Each row below holds a small network's activations on one record, seen along a few directions.
Here are examples, each followed by its value of one field, KUPI.
The largest differences between rows may come from other fields.
In the rows, 500 means zero.
Strong random noise was added to every row along 9 fixed directions; ignore it. To show where, here is one row again and again, with new noise each time:
[778 501 402 862 256 310 555 622 173 624 316 408 455 701 351 195 420 428
 519 436 349 490 564 456 496 656 380 355]
[430 533 419 300 524 340 391 467 693 567 537 444 371 588 531 709 622 599
 509 553 551 375 388 566 448 394 451 427]
[559 330 518 558 444 527 537 593 479 662 533 542 322 516 336 468 476 387
 541 499 494 560 527 489 354 511 519 382]
[494 505 468 579 477 484 619 423 424 507 443 611 461 617 399 436 363 424
 599 621 579 510 530 559 184 541 577 512]
[651 444 438 683 326 538 392 617 161 442 424 423 644 536 398 330 483 498
 429 498 547 616 446 445 594 526 376 527]
[301 428 507 480 480 660 520 482 522 351 356 414 332 539 607 436 529 582
 608 449 614 436 480 333 571 520 389 761]
[361 600 489 127 512 418 465 450 607 525 692 425 281 527 727 644 700 804
 560 449 468 498 336 608 450 295 429 340]
[579 615 418 646 409 430 458 438 337 589 481 734 830 497 337 406 399 486
 413 541 391 566 525 487 453 555 595 380]
[557 211 628 623 501 656 385 576 638 650 403 646 506 331 281 494 489 247
 426 433 444 500 545 258 667 584 555 593]
[465 433 254 827 309 612 378 660 267 469 239 360 582 653 236 359 423 483
 435 442 590 476 618 269 666 629 352 600]
[308 265 506 237 537 644 390 630 681 552 684 421 225 418 498 726 677 565
 530 513 691 548 378 489 490 336 414 493]

[595 391 603 602 401 611 619 649 264 464 532 342 315 445 628 238 537 527
 579 364 413 635 479 443 588 522 383 522]  soka
[344 588 545 381 566 346 712 379 643 437 558 542 379 490 845 433 560 619
 707 596 552 386 361 600 408 509 433 633]  leg
[660 533 512 614 505 376 543 353 469 548 325 552 465 674 346 444 342 391
 558 585 440 427 552 546 231 580 618 489]  ber
[553 622 504 630 375 205 651 525 387 697 609 607 525 492 658 303 577 628
 569 486 242 499 464 578 601 547 441 241]  bog
[538 341 510 530 590 513 390 466 591 531 459 610 522 497 290 619 423 344
 475 663 672 476 469 485 369 497 553 606]  zare
[460 385 475 542 509 545 522 593 566 524 502 455 413 432 530 467 528 458
 550 493 572 482 477 471 557 525 457 566]  zos
[592 546 698 535 542 138 814 361 732 662 473 643 197 571 730 417 491 369
 721 540 258 255 520 549 315 651 549 447]  refe
[259 580 339 549 499 587 505 459 542 428 385 487 554 546 464 535 452 598
 509 494 569 392 591 388 555 558 468 589]  ber
[760 502 778 494 596 296 417 302 621 361 304 565 644 437 694 508 503 287
 467 629 447 302 338 468 622 565 521 815]  refe
[585 587 431 675 350 448 422 581 350 510 337 350 526 588 507 372 537 578
 408 312 264 411 609 284 816 600 374 455]  refe
[146 593 347 393 545 787 523 452 488 243 454 404 475 588 574 570 455 667
 531 502 696 504 595 421 423 440 516 717]  soka
[873 302 720 511 513 563 305 572 424 614 526 507 556 356 333 517 526 302
 318 502 388 666 442 547 594 380 603 364]  bog
[238 495 343 544 401 598 633 617 401 559 663 546 460 479 502 415 543 683
 587 459 533 607 543 481 465 521 418 375]  kede
[377 332 338 503 551 632 448 650 611 578 536 444 469 480 299 650 524 441
 479 540 696 519 496 519 489 486 471 469]  galur
[568 517 495 595 381 342 815 607 131 480 754 506 414 545 644 275 460 541
 707 707 607 675 390 792 121 510 411 362]  bog
[477 367 638 599 494 634 491 582 515 581 605 721 643 278 424 470 500 371
 426 462 413 610 518 315 653 548 578 529]  romi
[476 647 214 545 519 513 208 494 562 528 336 403 791 578 236 658 479 564
 261 447 458 395 585 396 729 485 540 459]  futo
[456 656 478 574 508 600 490 362 445 299 268 483 604 580 532 389 378 543
 487 480 480 471 556 434 549 600 523 692]  momud
[679 480 543 540 522 435 321 485 513 462 340 394 577 486 502 488 540 461
 378 452 469 413 430 434 736 508 415 609]  zare
[526 645 586 508 524 773 498 330 316 335 364 568 716 480 490 369 340 562
 453 431 429 569 570 420 499 499 626 647]  nolum
[472 534 478 380 557 242 340 498 786 570 568 523 603 407 649 689 688 535
 447 580 492 311 317 491 740 462 419 543]  soka
[334 599 346 530 541 234 663 416 720 545 469 532 360 668 592 555 471 517
 696 693 618 260 488 589 285 579 475 548]  ponut
[525 425 563 632 475 520 576 457 329 351 390 489 445 568 540 348 406 472
 620 592 638 507 461 493 354 576 449 715]  galur
[569 471 575 525 476 261 533 465 445 498 585 632 533 465 663 435 546 526
 581 645 559 469 315 572 466 523 389 562]  zare
[556 395 396 666 476 337 515 596 569 554 382 381 411 595 446 476 491 360
 556 619 639 350 461 520 496 597 376 598]  leg
[400 458 285 660 428 562 496 584 348 446 484 507 628 604 309 520 409 449
 491 671 772 548 532 554 314 542 467 541]  kede
[407 516 412 599 473 268 767 539 533 580 660 627 440 509 646 410 493 495
 712 694 621 452 417 678 279 582 447 461]  zos
[459 633 373 680 436 408 540 459 452 502 305 482 566 643 508 384 433 515
 521 476 429 382 589 373 571 632 445 566]  rit
[306 444 388 333 569 716 544 557 516 561 733 514 385 467 324 668 480 560
 506 553 686 682 559 634 204 367 624 322]  ponut
[535 600 612 360 544 472 654 388 488 629 601 613 440 435 626 387 518 625
 568 374 232 576 472 564 455 478 589 298]  galur
[414 648 477 322 557 653 571 392 491 466 496 394 403 536 559 441 488 697
 495 339 404 577 542 557 422 400 548 400]  leg
[422 595 408 506 448 609 437 420 324 387 479 571 719 537 457 467 442 645
 452 520 522 589 517 473 454 483 543 544]  ber
[685 374 779 393 563 504 418 454 623 611 563 698 606 220 602 458 578 362
 395 422 291 536 385 413 743 484 590 544]  futo
[598 595 425 565 487 285 399 483 498 494 513 615 870 442 545 523 538 456
 378 630 513 428 385 560 651 540 483 541]  futo
[636 492 557 356 520 541 399 491 420 501 533 455 501 482 453 576 497 474
 409 508 487 568 435 569 444 383 555 421]  nolum
[677 458 652 410 559 451 500 377 517 459 416 459 362 558 538 491 481 420
 551 550 495 475 403 582 338 458 542 566]  kede
[437 426 529 639 467 629 525 557 589 604 454 620 458 472 255 506 399 271
 487 358 346 485 813 321 508 571 658 422]  romi
[632 481 374 679 508 308 500 520 597 572 344 448 480 636 371 526 425 310
 510 618 565 330 529 557 412 600 506 518]  zos
[374 615 597 246 566 614 454 370 596 409 537 458 443 404 788 513 615 751
 524 347 374 511 423 405 678 387 471 561]  lato
[487 641 599 397 520 509 659 293 448 463 466 551 333 644 571 392 349 639
 614 455 360 529 571 507 238 475 643 425]  tager
[453 531 556 424 506 550 399 492 499 495 678 716 773 274 551 510 547 570
 413 558 478 649 365 519 658 489 516 491]  momud
[728 421 842 361 471 427 465 431 399 377 522 455 419 405 810 341 579 577
 539 460 398 555 255 455 668 437 409 628]  tager
[265 554 511 429 631 703 452 355 602 318 484 670 786 383 564 621 450 491
 457 601 649 521 505 417 511 500 602 772]  rit
[521 620 491 531 485 643 463 406 456 499 368 521 495 596 386 417 361 558
 478 425 387 529 606 439 484 552 580 495]  momud
[716 457 652 411 555 442 391 546 660 701 546 499 505 333 521 515 643 450
 354 311 231 511 451 480 748 469 523 300]  rit
[830 398 595 653 480 455 387 554 413 597 472 554 662 398 309 460 466 262
 350 517 426 574 489 519 572 558 579 435]  ponut
[342 522 389 594 423 467 639 628 511 674 611 527 328 572 439 492 506 552
 562 422 411 503 630 429 439 551 496 294]  romi
[549 417 421 557 501 671 378 589 511 591 430 481 540 509 194 625 416 345
 323 434 449 511 679 415 502 500 625 399]  nolum
[529 614 548 448 574 445 494 338 549 450 475 703 780 446 495 567 417 471
 446 600 466 493 505 557 420 497 664 576]  lato
[433 503 381 594 465 542 548 559 454 608 547 621 581 504 368 498 425 488
 450 480 457 556 652 486 459 567 570 383]  lato
[704 348 662 392 543 418 338 471 658 650 537 543 404 523 359 654 465 391
 455 599 515 463 414 501 426 430 572 445]  tager

Here are new rows. What is KUPI for each?
[519 528 559 407 445 655 709 514 246 474 635 379 243 528 595 309 502 675
 606 365 416 722 531 593 328 425 504 339]  ponut
[754 516 785 443 401 625 537 534 159 332 631 422 494 386 667 290 536 462
 488 328 320 748 505 581 525 388 517 435]  romi
[507 692 411 316 516 375 462 438 579 608 574 438 421 582 555 588 556 678
 462 410 304 457 514 571 456 387 561 255]  soka
[735 495 510 424 436 518 340 487 277 500 457 360 435 674 311 512 379 538
 403 501 495 627 484 539 333 372 564 334]  tager
[181 358 411 355 587 783 578 579 688 551 637 510 248 436 440 627 499 539
 587 475 659 563 590 472 350 427 570 480]  zos
[480 599 363 583 401 399 421 562 291 436 523 422 691 549 554 468 558 649
 448 599 582 537 416 588 619 451 386 458]  bog
[308 496 422 524 467 742 571 512 497 498 394 434 344 537 454 445 453 592
 506 301 406 475 701 315 577 544 498 494]  ber
[426 717 347 519 442 370 568 466 645 620 338 370 200 736 516 440 501 680
 561 303 235 331 651 434 550 588 455 299]  momud
[510 654 477 373 424 343 485 547 412 490 768 522 590 493 569 596 593 548
 475 513 441 579 502 695 414 364 521 244]  romi
[499 636 530 482 571 292 649 344 792 593 370 578 260 642 559 507 441 450
 616 509 336 297 560 550 347 608 583 442]  momud
[509 659 270 652 458 321 537 511 422 566 418 479 658 642 403 471 445 536
 487 551 496 416 537 593 453 593 477 370]  galur
[589 299 521 616 522 228 486 519 699 605 404 521 347 643 347 632 403 237
 580 773 719 303 443 528 291 596 499 582]  tager
[364 407 452 618 458 378 637 589 614 699 660 743 556 365 480 500 529 438
 568 603 516 450 487 487 517 615 455 406]  ber
[210 624 396 408 510 655 569 407 532 398 446 464 400 581 573 486 494 728
 587 411 514 472 572 433 430 475 501 543]  kede
[624 353 777 599 493 355 673 432 550 526 409 575 277 516 627 338 406 341
 672 553 453 417 464 449 380 637 524 621]  tager
[736 591 500 439 552 561 368 467 431 562 509 514 733 474 346 544 466 433
 251 416 351 629 552 607 488 423 660 290]  rit
[682 356 746 358 702 823 285 381 777 519 296 458 400 383 317 646 437 272
 317 288 283 487 638 297 601 424 770 597]  soka
